A small network was shown many inputs. Here are its activations along a few directions, one row for each input.
Each table varies a few parts of the input and shows all the possible inputs, shuffled.
Descriptions start from the smaller parts, as in this example, which fits no table here: ring(5) and (point or line(9) or (values(2) and line(6))).
Shared parts are said once, and a part with two or three values counts as separate values.
(in the rows, 128 means zero)

Other details of the inputs vary at random and push rows far along three fixed directions, the same in every table; ignore that.

Rows:
r1: [162 166  99 138 160 151  77 145  91 164 164 171 121 157]
r2: [178 118 121 143 152 173 138 149  86 157 111 154  74 166]
r3: [150 134 149 128 139 157 120  69 139 144  96 138 158 131]
r4: [158 139 127 122 138 125 105  85 183 154 102 107 139 158]
r5: [190 154  86 153 151 157 109 143  88 139 138 158 104 147]
r6: [129 135 106 117 133 110 106 135 113 140 144 145 103 160]
r7: [111 148 146 101 112  75  63 126 141 133 158 126 144 148]
r8: [101 123 118 140 134 126 142 192  69  91 143 147  97 107]
r9: [117  95 167 128  93 150 167 140 151 119  89  91 124 110]
r10: [126 104 127 129 131 151 151 166  73 147 141 151  84 122]
r11: [139 155 125 105 155 113  81  75 186 174 118 116 146 153]
r12: [151 184 115 120 159 127  76 120 133 145 155 139 145 138]
r13: [134 172 116 143 147  88  88 147  91 129 160 161 117 134]
r14: [178 136 101 144 126 162 135 107 145 156 101 137  96 154]
r15: [ 94 154 133 104 140 104  89 112 173 140 146 100 186 124]
r16: [ 77 125 128 120 131  82 124 137 147  92 128  95 153  99]
r17: [139 113 129 128 113 135 148  86 188 150 100  92 142 109]
r18: [162 142 148 130 109 149 110 106 171 153 106 119 131 132]
r19: [152 114 127 141 130 159 135 102 163 157 106 107 136 116]
r20: [116 112 122 145  86 161 187 148 156  98 106  90 144 101]
r21: [121 151 123 117 124 106  80 104 161 146 159 122 154 129]
r22: [ 95 164 141  95 127  97  83 122 143 151 176 139 141 122]
r23: [ 78 135 152 124 134  76 134 141 140 105 126  98 152  95]
r24: [ 68 128 144  93 135  98 122 160 107 124 157 130 116 137]
r25: [163 131 139 141 121 170 138  79 133 131  91 145 145 127]
r26: [163 115 100 160 160 151 134 140 101 132  99 136 101 122]
r27: [ 75 124 149  97 128  93 134 124 146 121 149  99 134 122]
r28: [117  96 142 131  89 135 174 105 129  86  96 120 154 113]
r29: [111 103 141 119 113 130 159 122 154 138 116 100 131 102]
r30: [169 150 112 143 146 161  91 125 109 171 152 164 107 141]
r31: [110 158 118 106 156  82  81 129 128 122 162 117 160 134]
r32: [181 169 131 159 159 148 113  70 185 172  79 110 147 118]
r33: [145  84 112 149  95 158 189 149 110 124 110 123  88 110]
r34: [137  94 138 139  99 172 198 169 115 105  96 118  85 128]
r35: [139  99 125 148 125 177 196 166 104 104  95 104 109 102]
r36: [120 114 144 130  93 140 160 101 132  93 103 128 156 116]
r37: [131 143 116 123 121 120 107 136 108 147 163 153 108 132]
r38: [153 141  88 142 145 135  96 157  80 142 158 158 117 155]
r39: [100 140 145 105 141 117 123 122 134 142 151 119 121 134]
r40: [181 153 115 150 119 166 109  70 197 167 111 116 145 127]
r41: [ 78 115 159 107 107 115 146 125 136  81 145 146 164 104]
r42: [ 98 149 130  97 146  77  86 105 142 143 168 121 136 148]
r43: [ 90 128 130 136 119  77 143 174  92  86 146 126 119 107]
r44: [107 166 117 121 135  84  82 100 180 117 135 105 168 114]
r45: [170 122 106 168 152 128 142 137  95 136 102 138 100 127]
r46: [148 138 121 116 169 113  80 149  77 159 155 167  95 181]
r47: [111  81 148 126 117 138 176 113 138  95 105 133 157 106]
r48: [174 126 105 133 171 124  82 100  81 150 152 204 131 168]
r49: [167 109 122 144 117 152 149  72 165 119  99 146 157 129]
r50: [137 121 129 134 117 139 131  85 195 147 107  88 157 111]
r51: [ 83 122 143 105 102 123 158 145 150 110 124 107 122 117]
r52: [ 79 125 133 125 145 107 130 179  86  96 144 129 119 103]
r53: [110 140 124 111 124 100 118 117 139 128 156 121 121 141]
r54: [140 148 129 128 154 142  84 116 128 171 151 143 130 137]
r55: [122 109 141 129  85 144 181 140 161  99  98  95 118 125]
r56: [115  93 145 123 122 114 127 184  64 123 140 144  92 140]
r57: [172 136 126 173 124 165 169 121 146 132  78 118 113 101]
r58: [ 91 163 142 104 139 115  90 115 174 141 148 101 184 121]
r59: [ 86 135 137 104 137  99 125 145 138 102 140  94 162 106]
r60: [ 97 116 133 118 119 130 161 175  76 110 161 142  80 129]
r61: [176 127  91 154 138 154 141 145  99 121 120 133 108 134]
r62: [ 95  95 150 116 107 113 156 110 118  90 109 120 161 116]
r63: [ 77  97 136 107 107 101 164 140 147 103 117  92 126 122]
r64: [117  90 154 126  92 118 153 135 152 113  98  91 130 119]
r65: [105 155 128 108 123 100 109 122 134 129 168 131 120 141]
r66: [102 105 140 113 143 109 121 155  30 107 152 177 123 142]
r67: [ 88 128 127 136 104 113 152 148 147  79 118  99 138  89]
r68: [139  76 134 148 134 172 182 153  61 105 116 179 101 125]
r69: [189 108 112 161 123 177 155  96 121 125 104 175 123 137]
r70: [ 94 110 109 124 138 109 125 195  56 109 170 143 119 137]
r71: [116 144 132 106 125  92  97 134 135 124 150 127 128 159]
r72: [219 126 117 166 109 185 128 101 150 165  80 133  99 150]
Description of these inputs: ring(6) and (values(2) or line(10)).
Changing only the ring(6) part turns r7 into r64. The same change can be made to r53. Which row results? -> r42
Changing only the ring(6) part turns r9 into r18. The same change can be made to r10. Which row results? -> r22
Which other rows does r21 become when the ring(6) part takes its other values? List them by row number. -> r19, r30, r40, r50, r54
Which other rows does r47 become when the values(2) part takes its other values? List them by row number. -> r66
Which other rows does r1 become when the ring(6) part takes its other values? List them by row number. -> r15, r20, r38, r58, r70
Which other rows does r36 become when the values(2) part takes its other values? List them by row number. -> r69
